[-56.0  60.0 -45.6  56.3 -35.7  36.4  53.0 -50.6 -22.4   6.2  36.4  60.6
 -33.4  61.0 -45.8  10.3 -41.5  12.1 -38.8]  V
[ 10.7  34.0  23.9  38.3  25.3  18.5  34.2  25.7   2.0 -65.0  13.0  40.7
  29.3  37.3  19.9 -75.1  22.1 -64.4  22.0]  Y
[ -7.4 -66.9  19.0 -63.2  45.8  21.7 -61.9  33.8 -42.1  -4.1 -51.0 -60.0
  49.9 -65.1  17.1  -7.4  21.3  -8.5  53.5]  F
[ 59.5 -72.5  45.6  24.2  33.4  48.5 -66.2  24.2  24.2   8.3 -41.2 -74.8
  24.2 -74.6  45.4   9.2  42.5   3.9  37.2]  B
[-60.5 -77.3 -35.5 -81.1  -1.6 -31.2 -76.1 -26.9 -67.0  69.1 -50.0 -79.1
  -0.6 -78.2 -35.2  79.5 -31.4  68.5   5.5]  X
[-44.4 -23.3 -27.3 -27.6  -9.1 -27.5 -22.8 -27.3 -39.7  22.5 -13.7 -25.3
  -5.5 -22.5 -27.3  27.9 -24.6  25.6  -7.1]  M
again M:  => [-27.3]
again B:  => [24.2]
again V:  => [36.4]
again F:  => [-7.4]

[-57.7  60.8   2.6 -65.9 -43.1  22.0] : P
[ 21.0  30.5  12.6 -18.4  67.8  53.1] : H
[-51.3 -37.0  72.8 -23.7  13.3  18.8] : U
[ 28.7   3.1  53.3 -16.7  42.9  34.5] : J
[ 63.9  25.3  44.6  63.9 -67.1  63.9] : E
[-57.7  60.8   2.6 -65.9 -43.1  55.0] : S
[-22.8 -22.8  38.7 -22.8 -22.8 -22.8] : N
again E:  => [63.9]
again N:  => [-22.8]
q: [-22.8 -22.8  38.7 -22.8 -22.8 -22.8] => N

[ -4.4  -5.7  21.2  -5.0 -28.0  -5.0  -5.0] -> Q
[ -4.4  -5.7  21.2 -13.5 -42.5   1.6 -45.6] -> G
[-53.4 -12.0 -34.3   8.4 -10.5  17.0 -38.0] -> W
[ 94.2 -36.5 -28.8   4.8 -39.6  -6.8 -20.5] -> R
[-60.4  19.9  25.3  -7.8   3.2  10.7   9.0] -> C
[ -2.6   3.6   1.7 -12.9 -30.2  -8.5 -43.3] -> D
[ 73.0 -33.6 -40.5  -2.5 -32.0  -9.2  -9.2] -> L
again Q:  => [-5.0]
again L:  => [-9.2]

[ 51.3 -64.9 -41.6 -79.2  29.6] : A
[ 30.4 -12.1 -12.1 -12.1 -53.1] : T
[-12.7  17.5 -41.6 -79.2  -5.8] : K
[-12.7  17.5 -24.9  65.7  43.3] : Z
again T:  => [-12.1]
q: [ 30.4 -12.1 -12.1 -12.1 -53.1] => T

[71.9 49.7 70.3 61.1 81.9] = dap
[40.2 29.8 29.6 29.6  9.6] = komi
[  5.9   0.5  37.2 -18.5 -19.9] = buzif
[78.6 57.0 63.6 57.6 57.6] = Mag
[56.6 37.0 32.6 62.8 -4.1] = Vefig
[56.6 37.0 32.6 37.0 62.5] = Nefo
[ -2.9 -10.3  25.0 -17.2 -13.1] = rutu
[-27.7  -2.3  42.3 -41.9 -27.7] = Muz
[71.9 49.7 70.3 60.8 31.2] = Vus
[ -6.8  -7.6  26.0 -30.7 -16.1] = vubep
[65.7 46.2 69.6 39.8 16.6] = zoma
[ 15.7  -8.0 -26.9  46.4  94.8] = Gel
again Nefo:  => [37.0]
again Muz:  => [-27.7]
again Mag:  => [57.6]
again komi:  => [29.6]

